Each row below holds a small network's activations on one record, seen along a few directions.
After each row come some of the record's fields: J, L, E, C, F, N.
Not every record has every field; a missing one is left out.
The largest differences between rows may come from other fields.
(in the rows, 500 means zero)
Random noise pushes rows far along 5 fixed directions. That doesn't count. These rows show it; they differ only by the noise:
[311 427 667 527 564 619 628 532 524 549 431 481 265 682 517 753 737 454]
[484 563 453 564 498 351 316 403 552 592 531 454 566 485 517 386 325 440]
[344 691 598 611 456 534 603 386 400 657 506 446 340 674 546 670 527 459]
[653 643 464 561 713 449 532 507 401 622 478 401 436 546 485 489 614 453]
[461 640 604 544 242 534 604 354 618 704 484 498 397 556 538 577 487 607]
[748 589 477 505 591 520 566 539 519 610 441 444 450 501 487 495 710 578]
[478 600 574 564 630 526 624 486 427 631 464 427 326 629 502 628 651 447]

[431 705 494 576 243 571 506 375 410 506 591 524 568 535 570 542 393 586]
J is j3
[825 766 454 549 472 589 662 449 476 703 482 462 474 484 507 499 649 653]
J is j5, F is f2, N is n2
[353 445 610 499 575 583 688 567 409 384 515 482 365 565 487 660 676 450]
J is j3, L is l2, E is e2, C is c1
[418 638 453 534 499 463 443 511 256 470 506 508 512 594 542 521 409 441]
J is j2
[563 679 393 583 504 605 469 498 285 392 603 495 635 511 549 540 512 531]
J is j5
[344 571 454 635 400 698 331 445 397 383 560 517 593 684 627 724 612 514]
J is j4, F is f2, N is n1
[786 746 352 591 553 569 571 435 383 547 606 420 612 434 513 473 528 583]
J is j5, F is f1, N is n1
[431 586 325 609 379 572 154 461 374 320 627 509 761 555 626 546 398 518]
J is j3, F is f1, N is n1
[467 448 513 435 483 577 531 597 461 464 452 598 476 506 485 557 487 516]
J is j6
[725 673 474 523 345 696 584 495 509 569 470 525 513 527 555 603 734 714]
J is j5, F is f2, N is n2
[483 250 575 426 655 389 481 555 682 441 440 436 450 458 446 418 638 429]
J is j1, L is l1, E is e1, C is c1
[495 585 532 540 365 508 518 395 581 581 515 470 509 504 530 524 488 554]
J is j4, F is f1, N is n1
[566 626 412 572 558 419 405 419 424 509 576 438 623 465 512 387 387 454]
J is j4
[574 461 471 525 488 527 472 441 641 516 540 454 556 447 511 485 507 535]
J is j4, F is f1, N is n1
[464 500 489 442 283 371 374 473 527 461 458 532 568 484 525 399 411 559]
J is j2, L is l2, E is e1, C is c1
[416 335 497 504 653 486 439 542 533 374 551 497 532 464 467 467 489 400]
J is j3
[425 395 451 497 649 459 332 575 460 477 479 507 503 555 507 511 426 390]
J is j7, F is f1, N is n1
[267 541 592 485 387 480 583 483 383 507 499 540 393 573 503 577 375 455]
J is j7, L is l1, E is e2, C is c1
[521 464 480 430 644 392 506 612 380 453 463 498 469 470 446 422 475 430]
J is j7, L is l2, E is e1, C is c1
[585 611 376 562 502 471 412 453 422 417 607 471 683 408 519 400 393 505]
J is j4, L is l1, E is e2, C is c2
[330 567 478 562 532 493 377 454 391 566 499 527 472 624 538 579 334 389]
J is j6, F is f2, N is n2
[510 598 595 494 220 631 661 405 619 750 438 572 361 568 527 617 487 655]
J is j7, F is f2, N is n1
[671 543 449 548 692 277 431 380 639 732 489 386 517 420 442 264 379 400]
J is j1, F is f2, N is n1
[689 673 426 485 632 330 569 533 296 544 466 430 484 473 455 366 511 469]
J is j2, L is l2, E is e2, C is c1
[413 406 647 449 417 562 735 521 595 470 497 515 364 474 467 585 605 540]
J is j3, L is l2, E is e2, C is c1
[525 506 552 500 406 500 537 444 645 630 477 490 432 507 515 507 499 546]
J is j3, F is f1, N is n2
[509 467 505 441 481 513 512 595 427 423 424 530 466 548 505 538 632 539]
J is j2, L is l2, E is e1, C is c2
[486 349 454 411 516 445 284 638 471 314 408 529 574 537 523 467 628 510]
J is j2, L is l1, E is e1, C is c1
[454 475 586 545 609 486 674 423 620 663 540 446 375 460 447 523 419 416]
J is j5, F is f1, N is n1
[564 571 436 482 665 280 405 521 346 525 451 426 508 517 472 347 454 399]
J is j2, L is l1, E is e1, C is c1
[407 399 553 440 631 336 489 525 521 600 448 510 403 484 428 388 310 362]
J is j7
[579 580 442 510 495 588 496 546 404 540 489 510 489 563 532 585 540 552]
J is j7, F is f1, N is n1
[832 576 372 476 586 431 426 553 459 421 482 409 644 420 498 343 714 594]
J is j1, L is l1, E is e1, C is c1
[488 382 564 445 503 367 514 466 679 544 495 470 479 396 445 358 420 471]
J is j3, L is l1, E is e1, C is c1
[624 549 510 497 423 546 639 452 587 556 552 507 523 385 474 441 459 585]
J is j5
[603 455 537 451 560 545 564 594 494 429 423 447 452 540 508 545 811 562]
J is j1, L is l1, E is e1, C is c1
[440 577 570 554 493 552 626 441 445 539 512 452 410 593 523 590 600 493]
J is j1
[308 609 585 584 331 608 552 399 411 471 535 481 451 664 584 676 593 526]
J is j1
[364 569 448 504 349 448 372 501 349 393 522 553 584 530 554 490 339 486]
J is j2, L is l2, E is e2, C is c2
[379 342 503 417 456 501 403 580 558 419 465 605 538 455 484 491 374 480]
J is j6, L is l1, E is e1, C is c2
[550 551 572 481 431 506 650 490 504 514 465 448 425 519 507 528 667 569]
J is j1, L is l2, E is e1, C is c1
[533 481 542 506 724 511 634 541 456 528 506 443 417 494 449 509 579 419]
J is j5

Which values does each new row have?
[520 610 472 463 385 325 454 439 464 600 499 513 537 429 476 327 241 504]
J is j7, L is l1, E is e1, C is c1
[462 272 621 366 599 437 668 572 700 626 412 573 337 395 377 431 369 428]
J is j6
[680 520 431 441 535 420 445 564 460 514 429 504 537 474 483 379 540 544]
J is j2
[631 770 452 595 246 815 576 479 361 490 531 520 526 634 631 775 763 744]
J is j5, F is f1, N is n2
[466 587 577 539 422 505 613 403 509 579 506 450 426 559 518 532 553 522]
J is j1
[572 512 586 505 610 540 745 476 544 609 495 445 370 487 451 524 602 491]
J is j4
[457 580 513 554 561 362 547 424 423 479 558 404 493 492 486 437 466 409]
J is j1, L is l2, E is e2, C is c1
[664 538 421 495 526 485 385 542 465 431 478 456 603 496 533 426 638 559]
J is j1
[602 453 386 439 610 390 329 580 449 426 482 535 640 413 461 336 388 460]
J is j6
[457 603 486 553 501 554 576 505 323 351 593 474 544 503 521 571 548 493]
J is j5, L is l2, E is e2, C is c1
[419 374 540 441 452 549 429 576 582 492 407 569 436 563 519 598 543 517]
J is j6, F is f1, N is n2
[622 304 438 428 709 422 411 636 581 350 509 474 604 332 443 341 524 451]
J is j5, L is l1, E is e2, C is c1
[473 440 507 475 454 521 437 491 611 577 453 561 498 494 496 512 421 515]
J is j6, F is f2, N is n1
[554 564 496 464 713 481 592 600 318 567 430 504 403 545 447 515 521 419]
J is j6
[537 485 455 543 623 646 443 570 443 437 499 500 509 578 541 625 675 494]
J is j5, F is f2, N is n2
[474 246 487 390 620 334 405 566 691 513 479 577 539 317 396 285 198 380]
J is j6
[617 360 501 353 501 444 527 642 569 453 417 554 489 390 438 395 536 561]
J is j7, L is l2, E is e1, C is c1
[370 485 491 500 347 474 246 507 492 451 418 539 527 640 589 574 540 524]
J is j2, F is f1, N is n2
[567 494 515 494 572 601 590 559 468 454 506 492 485 497 493 555 646 529]
J is j5
[497 339 541 483 653 521 514 544 576 429 489 467 481 497 470 514 652 453]
J is j4
[243 324 648 476 549 484 546 511 568 444 490 484 377 556 482 578 539 395]
J is j3, L is l1, E is e1, C is c1
